These are the activations of a small neural network, seen along a few directions. Each row is one input.
In each table, some parts of the input vary, and every possible input appears once, in random order.
Descriptions start from the smaller parts, as in this example, which fits no table here: values(3) and (point or line(9) or (line(4) and ring(5))).
Shared parts are said once, and a part with two or three values counts as separate values.
In the rows, 128 means zero.

Other details of the inputs shift rows strongly along two fixed directions, in all tables alike. That doesn't count.
These rows show it; all are for the same input, with only those details redrawn:
[148 148 123 103 155 197 143 105 122 107 177]
[117 125 132 128 110 113 123 133 125 149 118]
[149 149 122 101 156 198 144 104 121 106 178]
[125 119 116 154 154 182 141 137 126  99 184]
[139 151 135  86 120 140 129 105 120 146 124]
[120 120 123 146 136 153 134 137 126 119 157]
[118 131 136 116 102 101 120 129 122 159 105]
[124 119 117 153 153 180 141 137 127 101 182]

A family of inputs:
x1: [117 127 134 140 125 114 136 136 124 131 120]
x2: [114 116 134 147 133 135 124 130 134 110 154]
x3: [114  87  81 201  99  41  99 183 153 124  77]
x4: [116 116 127 157 148 164 133 138 136  95 173]
x5: [140 150 135  88 132 139 134 104 112 142 112]
x6: [148 144 137  82 126 144 131 105 122 146 118]
x7: [106  95 132 175 121 104 120 158 126 143 115]
x8: [123 126 131 145 152 155 139 128 136  98 173]
x9: [ 99 103 130 184 139 123 137 159 135 105 148]
x10: [108  85  96 190  87  12  92 171 158 134  62]
x11: [176 152  85 100 146 141 123 110 148  89 123]
x12: [126 112 130 150 152 167 136 139 133  92 172]
x13: [ 91  97 134 175 110  79 118 161 124 142  97]
x14: [172 157  95  80 101  85 111 103 143 154  56]
x15: [146 148 145  67 104 111 124 105 117 168  91]
x16: [131 113 126 160 162 180 136 138 122  93 175]
x17: [104  88 127 185 130 126 127 168 131 114 149]
x18: [140 112  81 163 105  74 110 154 146 129  81]
x19: [116 124 131 139 124 112 136 136 127 143 114]
x20: [149 173 146  57 115 124 131  93 121 155 105]
x21: [109 124 139 145 120 105 126 144 135 130 128]
x22: [142 146 156  67 103  97 117  97 125 156  91]
x23: [123 116 117 158 165 179 143 134 124  99 167]
x24: [150 164 137  63 123 150 130  89 123 151 119]
x25: [139 156 149  78 122 112 133  93 123 141 107]
x26: [108 117 140 143 123 105 122 138 127 129 109]
x27: [114 121 143 130 123 102 121 124 126 132 108]
x28: [163 156 136  78 148 176 137  94 111 128 141]
x29: [131 115 136 145 156 159 130 124 126  97 166]
x30: [101 109 132 162 110  84 131 155 124 149 105]
x31: [114 121 129 137 117 120 125 137 124 142 128]
x32: [114 121 133 138 116 119 122 138 128 133 129]
x33: [125 125 118 154 154 168 145 140 127 105 177]
x34: [153 161 156  60 118 123 119  90 117 151  94]
x35: [141 162 143  69 109 109 129 102 125 170  94]
What do these inputs look like to the network?
Answer: line(5) and (point or ring(6))
Start at x35 and move only the line(5) part, one step at a time. The first step leads to x33. Which rows follow, in order?
Answer: x20, x21, x8
Start at x25 and move only the ring(6) part, one step at a time. The first step leads to x8. Which rows follow, in order?
Answer: x2, x22, x29, x27
Start at x24 and move only the ring(6) part, one step at a time. The first step leads to x35. Which rows follow, in order?
Answer: x19, x23, x7, x6
Start at x10 and move only the line(5) part, one step at a time. The first step leads to x11. Which rows follow, in order?
Answer: x3, x18, x14

A family of inputs:
x36: [146 130 136  90 115 129 125 116 110 167 104]
x37: [119 151 136  91 120 118 132 107 108 153 101]
x38: [147 130  85 133 116  82 103 136 162 111 107]
x39: [159 147 145  57 120 134 124  90 110 172  95]
x40: [132 140 169  89 108 116 108 101 117 136 117]
x41: [114  92 123 171 115 115 122 165 117 154 121]
x42: [154 163 153  76 164 182 162  85 136  83 184]
x43: [ 83 109 151 176 122  86 128 152 115 120 125]
x44: [138 165 141  70 120 126 139  82 126 159 113]
x45: [102  88 123 176 120 136 116 160 129 127 146]
x46: [ 89 105 137 170 112  95 113 153 141 136 133]
x47: [107  99 138 190 176 175 146 150 129  83 170]
x48: [ 93  91 133 167 101 102 102 153 128 146 119]
x49: [130 160 123  92 107 125 140 124 107 161 109]
x50: [132 162 167  80 114  98 135  87 122 146 112]
x51: [199 153  81  86 163 205 127  90 140  65 167]
x52: [117  83 135 182 174 179 135 143 125  82 186]
x53: [154 123  91 129 103  93  97 129 148 113  91]
x54: [110  87 123 175 105 101 123 174 116 160 115]
x55: [135 146 132 112 181 205 160  99 118  77 188]
x56: [104 108 110 184 119 124 149 168 131 136 156]
x57: [129 146 146  99 129 130 130 108 118 157  92]
x58: [100 108 119 172 111 103 138 157 134 148 132]
x59: [135 111  87 183 129  84 114 159 148 107  84]
x60: [113  99 123 201 186 199 148 150 126  79 186]
x61: [137 130 144  89 125 128 118 102 111 162 104]
x62: [ 93 107 156 157 116  84 116 157 152 112 142]
x63: [113 130 125 133  99 108 122 151 132 158 129]
x64: [106 110  98 190 171 201 156 159 120  82 206]
x65: [137 136 135  87  97 131 115 117 118 163 113]
x66: [101 111 118 172 108 103 140 161 131 150 132]
x67: [136 162 159  61 117 122 120  89 134 146 116]
x68: [126 151 146  93 117 114 135  96 127 155 112]
x69: [117 131 167 133 129  99 124 126 116 139  97]
x70: [129 110 103 193 187 223 160 161 121  79 205]
x71: [126 156 168  87 113 104 117 105 129 139 126]
x72: [151 154 134  66 100 143 118 102 116 164 109]
x73: [146  89  85 172 128  88 108 157 142 111 100]
x74: [107  89 159 171 128  96 114 149 115 128 128]
x75: [159 165 119  82 185 245 150  85 131  83 221]
x76: [131 146 144  97 121 121 130 115 116 168  83]
x77: [146 136 173  68 121 101 121 101 118 143  96]
x78: [137 159 127  87  99 124 126 126 128 164 125]
x79: [ 98 126 157 131 119  85 133 138 126 119 114]
x80: [108 100 119 167  94 118 116 169 125 148 132]
x81: [131 137 150  86 108 130 107  98 123 148 113]
x82: [120 128 128 144 114 117 135 157 116 160 104]
x83: [128 113  80 173 114  74 101 156 167 103 109]
x84: [170 173  92  72 122 105 122  94 132 119  77]
x85: [157 147 147  76 157 208 133  81 124  92 175]
x86: [155 132  71 151 170 161 137 133 144  59 153]
x87: [181 166  95  71 124 102 129  90 150 124  91]
x88: [ 95 105 120 168 103 101 118 167 139 149 136]
x89: [179 136  95  95 123 101 109 107 136 127  80]
x90: [107 105 111 187 156 170 153 151 135 101 191]
x91: [130 168 144  69 125 129 133  83 111 147 103]
x92: [100  92 159 158 112  94 108 156 138 110 134]
x93: [113 119 164 136 131  97 132 140 130 125 103]
x94: [173 153  98  97 133 105 119 110 141 123  68]
x95: [152 153 114 103 176 233 149 105 132  89 218]
x96: [ 93 115 116 170 112 108 134 165 115 144 122]
x97: [136 119  85 165 117  76 122 143 162 108 102]
x98: [150 158 143  84 165 189 160  78 131  99 176]
x99: [141 147 130 103 137 156 140 120 114 148 118]
x100: [ 86 103 123 173 117 104 133 162 120 141 118]
x101: [105  87 140 173 126 109 114 147 120 141 117]
What do these inputs look like to the network?
Answer: ring(6) and (values(2) or line(9))
Changing only the ring(6) part turns x91 into x60. The same change can be made to x55. Which row results?
Answer: x47
Change only the ring(6) part in x58. List by row number the other rows that result.
Answer: x36, x64, x65, x88, x99
Change only the values(2) part in x86. List by row number the other rows that result.
Answer: x84
Which other rows agree with x63 in the ring(6) part? List them by row number.
Answer: x38, x46, x62, x67, x71, x75, x78, x83, x88, x95

A family of inputs:
x102: [129 136 119 105 130 172 128 128 117 119 163]
x103: [ 95  85 122 204 148 148 123 181 109 110 151]
x104: [144 130 100 112 149 153 119 115 141 104 152]
x105: [ 61  90 138 195  86  39 123 182 142 138  86]
x106: [147 135 129 112 134 169 148 135 118 123 163]
x107: [140 128 103 128 135 172 126 119 138 124 154]
x108: [160 129 107 121 151 153 138 121 134 106 155]
x109: [ 55  56 127 245 104  73 107 184 136 133 142]
x110: [134 119 120 141 139 141 123 135 125 148 109]
x111: [112 112 148 150 128 111 125 144 147 126 137]
x112: [154 135 131 128 144 143 131 126 133  97 156]
x113: [125 150 118 125 145 170 143 133 119 124 156]
x114: [123 159 145  81 105  98 138  96 118 164  97]
x115: [121 130 116 176 156 134 126 145 139  94 162]
x116: [132 134 148 112 111  79 108 120 119 140  70]
x117: [123 128 135 116 138 157 128 113 138  99 162]
x118: [133 157 119 101  98 102 131 117 130 170  79]
x119: [145 138 124 118 132 156 117 112 130  88 154]
x120: [137 127 142 128 149 158 145 118 126 126 175]
x121: [128 134 159  92 113 101 125 102 105 167  83]
x122: [155 137 114 120 134 171 144 129 135 125 147]
x123: [150 127 127  93 117  89 125 109 122 150  71]
x124: [127 136 165  90 113  97 121 107 122 145  71]
x125: [143 161 116  81 112  87 128 100 128 153  78]
What do these inputs look like to the network?
Answer: values(4) and ring(6)
Changing only the values(4) part turns x124 into x105. The same change can be made to x103. Which row results?
Answer: x113
Change only the values(4) part in x112. List by row number the other rows that result.
Answer: x115, x116, x119
Change only the ring(6) part in x112. List by row number the other rows that result.
Answer: x106, x108, x111, x120, x122
Change only the ring(6) part in x117. List by row number the other rows that result.
Answer: x102, x104, x107, x109, x119

A family of inputs:
x126: [112 119 154 138 113  81 130 149 108 148  94]
x127: [ 87 121 145 153 129 121 125 134 136 117 144]
x128: [134 117  98 160 154 136 144 134 139 100 154]
x129: [173 168 132  42 118 138 113  74 108 170  65]
x130: [113 126 172  98  84  74 109 121 139 164 103]
x131: [172 176 136  48 135 125 130  70 148 127 101]
x132: [ 86 122 128 153 118 111 134 139 117 138 137]
x133: [134 128 117 117 103  72 125 128 136 166  71]
x134: [126  97 114 167 154 148 126 133 120  93 147]
x135: [135 117  84 159 137 139 126 150 138  89 160]
x136: [132 119 100 160 141 144 119 150 156  71 166]
x137: [121 119 150 159 155 146 141 144 120  99 157]
x138: [133 125 101 149 126 102 133 138 140 153 101]
x139: [105 112 158 134  93  87 111 136 131 157 125]
x140: [117 101 136 154 141 121 106 131 135  99 118]
x141: [ 97 127 133 157 141 148 135 136 127 106 170]
x142: [128 131 115 128  85  57 102 142 143 141  85]
x143: [136 170 130  71 144 194 152  87 112 133 153]
x144: [129 118 138 145 157 169 153 145 112 112 153]
x145: [110 121 166 134 126  95 126 140 127 127 104]
x146: [116 122 150 108  93  95 122 125 120 166 120]
x147: [124 127 143 105  95 113 116 130 120 190 111]
x148: [133 119 133 156 162 184 153 148 113 114 160]
x149: [153 183 123  65 164 235 158  80 110 124 176]
x150: [128 115 112 170 135 104 136 140 148 106 133]
x151: [185 171 128  32 148 183 130  63 108 131 108]
x152: [126 113 127 139 136 179 139 137 126 125 183]
x153: [141 126  88 151 115 134 124 156 139 124 127]
x154: [134 119  89 149 119 125 121 155 140 117 130]
x155: [118 111 139 138 118  82 100 125 124 134  85]
What do these inputs look like to the network?
Answer: line(5) and line(6)
Changing only the line(5) part turns x151 into x134. The same change can be made to x144. Which row results?
Answer: x126
Change only the line(5) part in x152. List by row number the other rows that result.
Answer: x130, x139, x146, x147
